These are the activations of a small neural network, seen along a few directions. Each row is one input.
In each table, some parts of the input vary, and every possible input appears once, in random order.
Descriptions start from the smaller parts, as in this example, which fits no table here: one of 8 places around a ring, together with either a single point or one of 11 places along a line or (one of 2 separate values, together with one of 6 places along a line).
Shared parts are said once, and a part with two or three values counts as separate values.
In the rows, 128 means zero.

Other details of the inputs shift rows strongly along two fixed directions, in all tables alike. That doesn't count.

A family of inputs:
row 1: [129  99 153 145 155  96 155 128 112 130 154 151 145 130  86]
row 2: [106 177 105 105 119 158  99 121 145 124  96  87 105 116 187]
row 3: [117 124 145 116 157 123 115 137 103 116 114 123 133 101 113]
row 4: [115 170 108 101 116 166  97 116 152 117  96  85 110 113 183]
row 5: [164 127  79 127  58 142 138 124 150 138 174 119 147 165 157]
row 6: [114 130 156 138 155  95 121 114 129 117 109 140 127 114 131]
row 7: [132 146  93  99 118 145 136 129 132 150 124 107 126 127 150]
row 8: [116 172 106 108 118 156 107 118 135 126  87  79 106 112 190]
row 9: [128  98 146 130 152 110 153 134 100 139 155 159 140 115  78]
row 10: [101 165 110 122 135 183 127 122 143 130  97  84 108 108 190]
row 11: [156 108 100 120  83 124 125 129 123 128 173 130 145 147 118]
row 12: [178 106  97 170 103 108 164 130  94 145 212 166 138 158  91]
row 13: [126 100 154 136 151 101 157 127 115 145 151 160 148 123  82]
row 14: [157 125 113 147 103 111 155 116 125 141 159 140 143 157 135]
row 15: [119 126 141 106 152 107 115 135 111 115 106 121 137 106 113]
row 16: [109 107 154 113 136 129  96 128 114 105 126 125 131 100 113]
row 17: [110 127 166 145 151 113 127 117 119 121 114 130 128 108 124]
row 18: [109 131 159 151 157 109 121 116 123 121 117 136 123 106 125]
row 19: [111 124 159 131 150 132 113 120 121 106 126 135 124 101 113]
row 20: [165 138  62 129  94 160 157 134 119 154 177 109 128 161 149]
row 21: [155 148  77 153  81 162 149 126 127 148 185 128 125 159 153]
row 22: [142  83 142 133 137 126 122 170 115 130 118 166 111 153  50]
row 23: [107 170 117 133 122 178 117 116 134 127  96  87 104 105 193]
row 24: [109 120 154 121 162 104 137 121 133 120 107 131 137 119 127]
row 25: [125  86 164 147 125 104 128 122 121 117 161 156 154 125  86]
row 26: [113 124 147  98 156 102 132 128 131 131 105 131 134 109 117]
row 27: [172 143  69 129  79 136 157 132 139 151 162 117 149 167 157]
row 28: [105 108 166 124 132 112 110 115 141 106 115 136 146 113 126]
row 29: [106 122 156 113 158 109 138 120 135 135 105 139 140 112 123]
row 30: [167 140  66 124  88 135 165 129 142 152 167 113 138 171 157]
row 31: [139 154 102 129 113 123 126 119 140 132 125 113 119 135 166]
row 32: [130 108 155 140 140  79 137 122 119 121 153 166 145 138  93]
row 33: [186 103 102 136  90  92 157 127 123 134 205 162 154 174  89]
row 34: [137 153  98 133 120 148 118 124 118 134 136 110 109 124 158]
row 35: [110 106 152 139 144 153 116 158 135 122  79 147 101 132  85]
row 36: [169  84 108 155  81 124 152 131 106 134 218 161 156 158  86]
row 37: [100 131 164 143 151 115 119 119 128 119 122 138 127 111 121]
row 38: [109 107 161 146 144 142 120 152 150 128  76 146 109 139  89]
row 39: [128 153 103 125 114 153 116 127 123 132 141 112 113 130 154]
row 40: [110 122 143 103 161 127 124 133 108 133 116 128 124  99 109]
row 41: [115 122 138 102 161 105 123 132 114 117 110 118 126 111 114]
row 42: [113 171 110 117 123 173 106 120 127 127  95  81 102 108 190]
row 43: [116 172 114 113 117 147 114 115 150 125  84  85 111 118 197]
row 44: [175 125  74 136  70 160 146 163 166 158 129 134 114 198 130]
row 45: [108 125 161 139 155 119 129 126 124 122 111 130 143 107 120]
row 46: [173 149  59 136  82 135 141 124 123 150 172 117 123 161 155]
row 47: [123 107 145 114 142 131 104 166 138 124  74 140 102 138  87]
row 48: [138 101 152 136 144  84 147 128 116 125 141 158 161 133  92]
row 49: [113 124 164 125 147 109 116 112 142 108 114 139 136 117 123]
row 50: [110 124 153 132 156 129 126 132 110 116 115 130 135  99 116]
row 51: [115 106 160 133 143 128 119 152 157 125  70 150 113 146  98]
row 52: [111 133 152 115 147  94 113 125 130 111 114 135 126 117 123]
row 53: [103 169 128 133 119 178 110 107 165 124 100  93 116 114 189]
row 54: [117 124 152 115 150 127 102 125 115 106 125 129 121 104 110]
Each input here is: one of 6 places around a ring, together with either a single point or one of 8 places along a line.
Q: The inputs of row 46 and row 6 match in every part but the place on the ring of 6. If row 11 is changed in the same way as row 46 into row 6, which row does it become?
A: row 28
Q: Which other rows does row 8 become when the place on the ring of 6 takes its other values? List them by row number.
A: row 14, row 17, row 23, row 42, row 43
Q: Start at row 47 and move only the place on the ring of 6, one step at a time. The first step leads to row 22. Which rows follow, in order?
A: row 35, row 38, row 51, row 44
Q: Start at row 16 and move only the place on the line of 8, one step at a time. The first step leads to row 54. Which rows follow, in order?
A: row 39, row 34, row 42, row 3, row 20, row 40
Q: Which other rows does row 33 become when the place on the line of 8 takes its other values? List them by row number.
A: row 5, row 26, row 27, row 30, row 31, row 43, row 52

A family of inputs:
row 55: [130 132 124 128 128 129 129 122 120 128 148 129 126 125 127]
row 56: [131 121 129 131 116 126 128 131 137 128 128 134 129 141 124]
row 57: [128 131 129 136 125 125 131 118 130 130 145 133 131 127 130]
row 58: [132 120 123 131 121 137 123 135 126 126 133 130 124 135 119]
row 59: [132 122 130 138 120 134 131 129 135 129 129 136 128 136 123]
row 60: [ 92 118 174 109 168 113  94 136 122 104  78 127 115  92 109]
row 61: [135 128 120 124 127 125 133 136 130 131 127 130 129 138 121]
row 62: [137 124 121 125 121 131 125 135 125 132 128 130 125 133 119]
row 63: [132 132 120 121 126 123 127 124 118 130 144 130 127 125 128]
row 64: [134 124 129 132 119 127 131 129 137 131 126 134 130 139 124]
row 65: [133 125 118 126 127 130 134 135 123 138 128 129 123 132 120]
row 66: [130 127 125 127 126 131 133 124 118 127 145 124 136 122 128]
row 67: [104 200  87 111 108 195 106 112 167 130  71  56 102 114 244]
row 68: [134 131 124 136 127 127 131 125 115 126 142 125 129 126 129]
row 69: [134 126 119 124 129 124 137 134 130 134 127 129 126 137 122]
row 70: [132 126 123 132 128 138 131 135 124 131 132 132 126 134 120]
row 71: [130 125 128 129 124 121 135 119 130 130 139 128 143 129 134]
row 72: [132 130 129 143 124 123 133 121 125 128 139 130 133 128 133]
row 73: [129 123 129 139 126 133 139 130 133 135 130 135 127 135 126]
row 74: [132 127 128 133 124 127 135 131 135 134 127 135 132 140 125]
row 75: [ 92 128 175 114 175 104 101 124 110 103  84 123 120  82 120]
row 76: [130 131 127 130 125 118 131 118 132 131 142 133 133 131 132]
row 77: [132 127 121 120 124 125 132 125 116 130 141 125 136 122 130]
row 78: [128 126 130 135 124 127 135 120 129 129 143 128 141 125 132]
row 79: [135 122 124 132 124 138 127 133 126 129 132 131 125 133 119]
row 80: [134 132 120 120 128 117 130 123 126 127 142 129 130 129 130]
row 81: [131 124 128 133 126 126 139 129 135 137 127 134 129 139 126]
row 82: [134 126 121 119 126 120 134 124 124 127 140 125 139 127 132]
row 83: [136 122 122 123 120 125 126 136 132 126 129 128 126 139 121]
row 84: [130 126 129 138 124 134 135 132 133 132 130 137 130 136 124]
row 85: [131 124 122 133 130 137 135 134 123 134 133 130 123 133 121]
row 86: [ 91 124 173 110 175 114 101 135 120 109  76 129 117  90 108]
row 87: [138 125 122 124 123 126 129 134 132 129 127 129 127 137 121]
row 88: [129 120 129 137 117 133 128 131 135 126 131 135 127 137 123]
row 89: [133 130 128 137 125 116 133 120 127 129 136 130 136 132 135]
Q: Describe the family of inputs behind these rows.
A: one of 5 places around a ring, together with either one of 3 separate values or one of 4 places along a line
Q: The inputs of row 88 and row 58 match in every part but the place on the ring of 5. If row 78 is changed in the same way as row 88 into row 58, which row does it become?
A: row 66
Q: List by row number the other rows that have the place on the ring of 5 in common with row 87.
A: row 61, row 67, row 69, row 80, row 82, row 83
Q: Which other rows does row 74 become when the place on the line of 4 takes its other values? List them by row number.
A: row 56, row 64, row 81
Q: Which other rows does row 55 become when the choice among 3 separate values takes its other values? List them by row number.
A: row 66, row 68

A family of inputs:
row 90: [128 118 142 134 113 132 128 119 148 123 142 136 130 136 133]
row 91: [125 146 128 136 140 118 145 118 128 140 145 134 140 130 139]
row 92: [147 126 109 106 122 108 123 150 142 130 107 128 122 153 117]
row 93: [133 119 118 124 125 152 126 140 137 129 129 129 130 134 107]
row 94: [132 126 117 110 126 135 133 117 122 125 144 123 142 119 123]
row 95: [139 126 117 146 132 138 120 140 119 121 130 129 113 138 122]
row 96: [135 136 114 131 133 127 134 132 110 135 137 121 106 125 120]
row 97: [123 115 139 138 120 131 146 123 141 135 130 124 144 139 133]
row 98: [135 119 117 131 132 142 138 147 127 145 121 132 127 128 119]
row 99: [142 125 119 113 115 106 131 140 150 130 102 138 127 158 124]
row 100: [135 126 115 117 133 126 145 125 112 142 135 126 139 113 135]
row 101: [143 126 126 116 116  94 132 124 156 131 112 132 134 154 134]
row 102: [133 133 115 143 133 133 134 141 123 134 128 130 106 133 116]
row 103: [133 135 126 147 133 116 129 115 122 116 147 127 135 129 144]
row 104: [ 78 103 215 110 192  78  97 121 120  81 103 148 137  73  91]
row 105: [149 129 107  93 123 102 123 141 129 132 116 119 122 145 121]
row 106: [146 134 107  92 123  92 129 128 127 127 121 122 135 139 133]
row 107: [141 138 123 127 116 124 121 121 106 119 143 124 134 117 132]
row 108: [ 79  91 217 115 185  97  96 136 123  85  82 161 120  88  74]
row 109: [127 128 127 126 126 130 135 115 141 124 146 126 151 125 129]
row 110: [134 124 127 153 125 136 128 130 126 121 125 138 118 144 128]
row 111: [135 121 117 112 126 145 126 130 124 131 138 120 129 126 112]
row 112: [126 135 129 142 133 138 144 133 132 144 122 146 123 145 123]
row 113: [127 126 116 118 114 123 114 118 111 125 150 126 133 117 132]
row 114: [141 131 124 140 116 140 114 143 121 123 129 130 122 132 115]
row 115: [132 140 113 130 133 117 141 119 108 130 143 124 119 118 132]
row 116: [127 115 121 128 126 145 137 148 127 134 125 122 132 137 116]
row 117: [144 133 123 128 117 134 114 134 108 125 138 121 121 124 120]
row 118: [129 133 133 153 127 119 143 116 137 135 133 133 118 134 133]
row 119: [ 71 196 126 125 137 195  99 118 173 123  30  72  77  97 221]
row 120: [129 118 136 134 120 137 135 114 151 130 134 132 141 135 124]
row 121: [132 139 118 122 141 134 137 134 112 146 137 128 118 131 121]
row 122: [131 125 122 110 119 130 126 123 119 118 152 127 131 120 132]
row 123: [136 140 133 142 117 118 123 118 124 118 146 128 144 123 138]
row 124: [141 136 117 108 123  87 132 125 146 125 124 126 144 144 140]
row 125: [122 114 131 135 118 143 144 139 134 133 120 131 137 143 122]
row 126: [128 117 128 131 118 149 133 130 145 128 124 138 134 139 114]
row 127: [124 119 136 142 108 124 117 114 139 130 140 135 132 134 133]
row 128: [138 131 142 150 110 125 123 118 134 124 133 133 134 133 132]
row 129: [134 121 123 111 120 140 119 135 121 124 147 125 118 127 121]
row 130: [127 137 137 145 134 126 145 117 138 146 132 140 130 141 133]
row 131: [121 124 130 130 126 123 146 124 131 129 142 119 154 129 138]
row 132: [129 128 126 132 133 120 148 122 131 140 138 130 149 119 141]
row 133: [137 129 134 147 109 137 122 133 128 122 123 139 126 137 122]
row 134: [139 133 115 132 133 122 127 118 103 118 145 123 125 123 138]
row 135: [129 117 120 116 126 139 137 139 114 135 134 113 131 129 120]
row 136: [130 144 118 121 140 124 143 121 110 141 142 131 131 124 133]
row 137: [122 128 127 134 114 117 117 115 129 124 152 129 142 123 139]
row 138: [129 122 117 120 114 133 108 130 113 130 144 123 120 124 121]
row 139: [130 118 127 138 125 140 146 137 135 145 116 141 132 134 125]
row 140: [ 93 103 199 117 206  85  90 132  87  86  88 138 110  77  78]
row 141: [126 122 120 114 126 129 144 127 112 130 140 115 144 123 132]
row 142: [131 119 124 124 119 146 119 144 134 122 138 133 118 135 116]
row 143: [ 73 200 120 110 152 205  94 129 166 134  35  70  85  98 214]
row 144: [131 119 134 140 126 128 148 122 141 147 126 135 139 130 136]
row 145: [123 118 128 139 106 136 115 130 133 128 130 141 125 138 123]
row 146: [127 119 118 132 114 139 108 139 126 129 135 132 120 132 116]
row 147: [127 143 124 145 133 111 143 116 127 129 145 128 128 124 138]
row 148: [136 126 135 156 126 124 129 114 132 123 135 132 125 140 139]
row 149: [137 121 115 118 133 136 139 138 114 147 130 123 127 120 123]
Q: Describe the family of inputs behind these rows.
A: one of 6 places around a ring, together with either a single point or one of 9 places around a ring
Q: The inputs of row 143 and row 91 match in every part but the place on the ring of 6. If row 142 is changed in the same way as row 143 into row 91, which row does it become?
A: row 104
Q: The inputs of row 108 and row 90 match in every part but the place on the ring of 6. If row 112 is changed in the same way as row 108 into row 90, which row does it become?
A: row 130
Q: Start at row 96 and move only the place on the ring of 9, one step at a time. The first step leads to row 140. Which rows follow, in order?
A: row 117, row 138, row 129, row 111, row 135, row 149, row 121

A family of inputs:
row 150: [123 119 142 125 136 109 119 124 116 109 134 130 134 119 120]
row 151: [129 123 140 123 136 102 120 121 119 118 128 130 134 116 119]
row 152: [125 112 144 128 132 120 118 138 127 113 119 136 125 131 109]
row 153: [117 123 155 143 142 107 137 112 133 123 133 141 143 119 130]
row 154: [146 131  99 135  90 157 131 136 139 141 145 125 131 151 137]
row 155: [125 126 137 116 148 106 130 125 122 121 132 129 137 117 117]
row 156: [121 112 145 131 136 131 122 133 126 122 126 138 119 123 105]
row 157: [141 135 110 153  97 146 150 123 155 146 140 132 135 160 148]
row 158: [151 131  93 129 102 150 148 137 134 149 134 123 127 154 140]
row 159: [126 117 137 119 145 117 128 138 132 125 116 135 129 131 106]
row 160: [120 119 144 128 141 121 123 118 115 119 141 132 128 111 117]
row 161: [148 147  96 140 107 150 141 123 121 141 158 120 128 140 148]
row 162: [ 75 186 133  96 150 177  97 113 153 119  41  63 102  79 218]
row 163: [124 119 140 117 137 112 122 136 130 126 116 142 123 132 109]
row 164: [125 122 141 136 143 130 125 138 120 124 119 141 120 124 104]
row 165: [144 138  97 132  94 147 132 121 128 138 160 119 139 139 149]
row 166: [143 143  91 136 108 142 145 126 121 148 156 115 129 141 151]
row 167: [131 115 142 126 133 112 117 135 130 123 113 136 125 129 108]
row 168: [123 127 139 115 139 102 124 122 120 122 132 136 131 118 120]
row 169: [121 117 137 132 145 122 129 141 120 132 117 136 121 125 106]
Q: Describe the family of inputs behind these rows.
A: one of 2 separate values, together with either a single point or one of 9 places around a ring
Q: The inputs of row 161 and row 164 match in every part but the choice among 2 separate values. If row 162 is changed in the same way as row 161 into row 164, which row does it become?
A: row 158
Q: Which other rows does row 165 become when the choice among 2 separate values takes its other values? List them by row number.
A: row 154
